These are the activations of a small neural network, seen along a few directions. Each row is one input.
Each table varies a few parts of the input and shows all the possible inputs, shuffled.
Descriptions start from the smaller parts, as in this example, which fits no table here: one of 3 separate values, together with either a single point or one of 9 places along a line or (one of 4 places along a line, together with one of 8 places around a ring).
Shared parts are said once, and a part with two or three values counts as separate values.
In the rows, 128 means zero.

Other details of the inputs vary at random and push rows far along two fixed directions, the same in every table; ignore that.

A family of inputs:
R1: [128 120 129 121 128 135 132 128 132 123 129 126]
R2: [118 135 130 140 121 135 134 123 136 118 132 140]
R3: [128 126 127 122 130 130 132 135 137 126 131 125]
R4: [127 127 124 135 134 138 127 128 129 122 128 123]
R5: [126 134 117 127 134 127 123 129 132 133 134 133]
R6: [129 127 125 118 128 127 136 131 129 124 132 131]
R7: [122 128 130 114 128 131 132 130 130 131 130 127]
R8: [134 129 125 126 130 132 133 126 132 121 126 122]
R9: [119 138 139 127 116 134 137 119 138 125 131 134]
R10: [129 136 116 129 133 129 124 125 130 131 130 131]
R11: [122 128 122 130 132 132 127 138 132 126 132 127]
R12: [123 129 119 126 130 129 131 134 124 124 132 133]
R13: [128 131 129 119 129 132 134 120 125 125 124 124]
R14: [130 133 117 132 134 133 122 121 130 129 127 128]
R15: [125 136 128 117 130 127 132 131 132 129 133 124]
R16: [133 132 124 124 129 128 135 130 132 122 130 125]
R17: [126 124 124 132 132 138 130 126 123 122 126 127]
R18: [151 123 178 136 111 102  97 147 105 140 110 136]
R19: [ 89  71 104 184 104  35 166  89 123 187 143  73]
R20: [122 126 119 124 132 132 123 129 131 134 130 136]
R21: [129 123 129 124 130 134 130 130 137 124 130 122]
R22: [129 135 129 122 131 132 131 123 130 125 126 120]
R23: [125 127 121 130 134 135 119 126 135 132 131 128]
R24: [125 128 132 120 130 134 128 128 135 129 130 119]
R25: [128 125 121 130 133 138 124 119 127 131 126 132]
R26: [127 128 120 131 130 134 131 126 122 120 125 129]
R27: [152 124 170 150 115 104  91 155 107 134 113 136]
R28: [125 132 135 131 117 134 139 121 141 119 131 137]
R29: [128 137 127 119 130 129 133 127 130 127 130 122]
R30: [133 125 129 128 132 136 132 126 134 123 127 121]
R31: [127 134 127 116 128 129 135 125 125 127 128 127]
R32: [123 131 131 117 130 130 130 132 135 131 131 122]
R33: [128 132 120 134 132 134 129 128 127 120 126 124]
R34: [120 125 122 126 130 133 129 135 127 125 130 131]
R35: [124 133 119 129 132 128 129 136 129 124 134 128]
R36: [125 131 117 124 132 128 125 127 127 132 132 137]
R37: [127 127 132 120 130 137 133 121 127 127 125 123]
R38: [122 122 124 129 130 136 127 130 126 123 129 128]
R39: [127 123 127 118 128 131 134 133 132 126 130 130]
R40: [126 131 118 128 129 131 132 130 122 122 128 132]
R41: [158 129 164 147 115 102  90 142 100 139 106 147]
R42: [129 129 121 133 135 137 121 121 132 131 128 127]
R43: [120 136 127 138 122 133 128 116 139 128 131 144]
R44: [124 123 121 127 132 135 121 123 130 132 129 133]
R45: [124 133 128 114 128 128 134 128 127 129 132 129]
R46: [127 134 118 132 131 130 130 132 127 122 130 127]
R47: [130 130 125 121 130 127 134 134 134 124 134 127]
R48: [157 128 179 143 115 102  96 145 107 139 108 131]
R49: [132 122 129 124 130 137 135 124 129 123 125 126]
R50: [133 126 125 123 129 132 136 123 127 120 124 127]
R51: [128 132 116 126 131 130 126 123 125 131 128 136]
R52: [132 129 124 120 128 129 137 127 127 122 128 130]
Description of these inputs: one of 4 places along a line, together with either a single point or (one of 2 separate values, together with one of 6 places around a ring).
Question: Changing only the place on the line of 4 turns R52 into R51. The same change can be made to R3. Which row results?
Answer: R19
Question: Changing only the place on the line of 4 turns R46 into R10. The same change can be made to R27. Which row results?
Answer: R23
Question: Change only the choice among 2 separate values in R23. List by row number the other rows that result.
Answer: R44

A family of inputs:
R53: [126 144  99 114 152 181 127 115 140 112 131 146]
R54: [147 130 148 141 122  93 100 157 115 144 127 139]
R55: [ 99 112  64 135 147 138 159 106 131 124 141  97]
R56: [127 143 120  81 154 176 137 132 141 107 129 110]
R57: [ 96  79 115 185  95  39 149  86 118 182 136  95]
R58: [129 151  92 115 148 174 133 122 136 102 128 144]
R59: [114  68 139 158  95  35 178 108 118 167 136  70]
R60: [125 145 129  81 131 172 154 127 146  95 136 138]
R61: [157 149 175 138 112 102  80 161 104 134 116 167]
R62: [104  82 112 197  96  42 159  87 108 164 132  90]
R63: [147 113 145 152 130 113  93 141  99 141 114 129]
R64: [136 163 124 121 140 186 110 144 139  88 122 165]
R65: [124 141  94 104 151 171 118 132 154 117 137 143]
R66: [121 148  95 102 148 173 122 121 146 120 132 150]
R67: [118 138  90  99 156 174 115 133 139 119 133 135]
R68: [105 115 100 108 138 134 176 101 158 128 146  82]
R69: [172 128 170 152 126 119  73 158 107 132 108 154]
R70: [150 157 147  72 138 179 131 148 134  94 121 153]
R71: [ 91 122 111 118 125 140 182  94 159 125 146  91]
R72: [162 149 171 134 118 102  81 163  99 140 112 163]
R73: [159 139 166 131 127 104  73 176  93 139 113 149]
R74: [163 135 176 154 116 120  76 144 103 129 107 164]
R75: [151 114 172 115 118 101 118 157 101 130 112 118]
R76: [176 145 201 120 113 113  93 153 104 130  99 140]
R77: [110  92 136 189 104  76 136 104 118 159 128 110]
R78: [ 82 118  82 136 131 138 158  96 158 136 148 118]
R79: [ 98 123 106 111 127 136 180  87 154 126 146  92]
R80: [156 124 142 158 122 103 101 147 110 129 114 135]
R81: [ 80 127  84 131 131 130 168 107 154 133 157 117]
R82: [118 144 134  89 129 175 157 133 152  95 136 136]
Question: What is each input in this table made of?
Answer: one of 5 places along a line, together with either one of 2 separate values or one of 4 places along a line
Question: Change only the place on the line of 4 in R55. List by row number the other rows that result.
Answer: R63, R67, R73
Question: Start at R73 and move only the place on the line of 5, one step at a time. The first step leads to R54. Which rows follow, in order?
Answer: R72, R61, R81
Question: Which other rows agree with R68 in the place on the line of 5? List them by row number.
Answer: R54, R59, R65, R69, R80

A family of inputs:
R83: [ 66 126  16  75 165 158 202 101 167 125 176 102]
R84: [155 117 140 128 136 112 106 161  96 128 112 118]
R85: [132 144 159 117 113  98 103 150 130 152 133 144]
R86: [174 171 135  62 177 246  79 165 140  70 108 158]
R87: [145 133 179 142  95 118 136 122 115 110 110 143]
R88: [156 155 149  85 143 142  78 171 122 135 121 163]
R89: [145 156  99 193 140 154  50 145 109 117 115 208]
R90: [148 124 136 119 136 102 102 165  96 137 121 127]
R91: [157 131 169 142 112 119 130 131 109 112 108 127]
R92: [143 132 186 138  99 125 125 110 125 124 109 138]
R93: [133  93 130 142 132  90 120 128 107 160 120  88]
R94: [113 184 115  64 145 240 154 136 179  59 147 178]
R95: [ 93  92  71 241 119  74 101  78 118 184 134 135]
R96: [ 55 127  68  98 134 183 213  67 198 113 172 108]
R97: [177 138 152 112 145 161  93 168 105  94 102 138]
R98: [123  97 146 161 106  87 159  86 124 150 122  84]
R99: [146 122 142 115 140 109  91 153 107 151 120 122]
R100: [ 51 135  54  88 145 171 204  81 197 124 176 105]
R101: [112  64 116 183 106  49 184  86 108 154 128  55]
R102: [130 143 166 130 103  98 123 155 126 129 129 151]
R103: [102 114 123 143 100  52 155 129 124 162 149 112]
R104: [160 117 165 137 127 127 110 128 115 125 105 113]
Question: What is each input in this table made of?
Answer: one of 2 separate values, together with either a single point or one of 10 places around a ring
Question: Which other rows agree with R87 in the choice among 2 separate values? List them by row number.
Answer: R83, R84, R89, R90, R91, R94, R97, R101, R102, R103

A family of inputs:
R105: [121 148  69 106 157 147 129 117 130 131 139 135]
R106: [127 124 120 160 127  80 103 115 123 175 128 118]
R107: [105 113 121 178 103  80 117 127 120 156 139 155]
R108: [131  89 151 147 122 104 132 109 100 147 114 100]
R109: [130  92 145 136 117  94 141 118  93 149 117 108]
R110: [113 107 153 128 109  84 134 120 112 166 132 123]
R111: [112 121 119 105 146 179 141 105 144 124 134 116]
R112: [102 132 107  92 141 156 135 132 161 126 141 116]
R113: [102 164 116 105 121 151 161 110 154 109 144 137]
R114: [123  94 119 197 116  99 115 115 108 137 119 131]
R115: [138 114 118 169 131  92 102 109 115 165 120 105]
R116: [132 123 115 111 138 170 158 102 151 100 128 118]
R117: [127 114 156 135  96  76 146 116 133 152 134 128]
R118: [114 139 123 103 129 159 154 107 172 119 142 133]
R119: [190 180 221 123  99 121  70 180  90 101  91 187]
R120: [122 101 133 124 112  74 133 143 109 150 126 106]
R121: [186 184 181  66 133 194  86 177 130  78 108 202]
R122: [120 150 109 113 129 161 168 108 135  93 128 122]
R123: [119 120  93  88 146 157 147 135 133 109 130 110]
R124: [129 113 134 138 119  71 144 153 110 143 138 106]
R125: [127 127 114 149 124  72 109 119 113 174 132 126]
R126: [200 167 226 143 108 138  63 168  91  92  79 167]
R127: [ 99 135  75 134 137 157 137 125 137 112 146 164]
R128: [105 110 127 190 106  89 110 122 130 157 134 147]
R129: [109 146 101  95 146 143 152 147 152 119 157 123]
R130: [133 106 145 158 123  90 131 139 125 144 132  91]
R131: [130 140  67 114 163 156 130 114 124 123 129 124]
R132: [115 107 140 124 108  73 127 141 122 158 133 110]
R133: [102 161 122 117 124 160 156 105 163 110 140 130]
R134: [131 136  73 124 167 165 121 105 131 121 126 116]
R135: [116  99 125 198 111 101 109 116 122 147 126 135]
R136: [165 181 191  71 147 209  62 174 131 101 109 193]
R137: [126 128 100 114 158 162 150 136 141 101 139 101]
R138: [125 128 122 112 133 171 153 101 165 110 135 121]
R139: [126 132  94 103 154 153 159 145 134 103 142 109]
R140: [113 122 105 101 145 167 133 126 154 117 134 104]
R141: [144  99 148 143 104  87 153 114 114 136 117 113]
R142: [194 172 233 145 103 139  57 168 104 103  86 170]
R143: [122  98 113 185 112  91 124 125 101 139 122 139]
R144: [119 116  99 100 150 166 138 126 140 107 127 101]
R145: [121 101 147 128 112  85 140 121  99 157 126 119]
R146: [109 143 107 106 149 152 146 142 162 120 153 116]
Question: Changing only one part turns R123 into R112. The same change can be made to R139. Which row results?
Answer: R146
Question: Changing only one part turns R109 into R110. The same change can be made to R143. Which row results?
Answer: R107
Question: What is each input in this table made of?
Answer: one of 6 places around a ring, together with either one of 2 separate values or one of 5 places along a line
Question: Change only the choice among 2 separate values in R114. List by row number the other rows that result.
Answer: R134
Question: Which other rows agree with R120 in the place on the ring of 6? List them by row number.
Answer: R105, R119, R121, R124, R127, R145
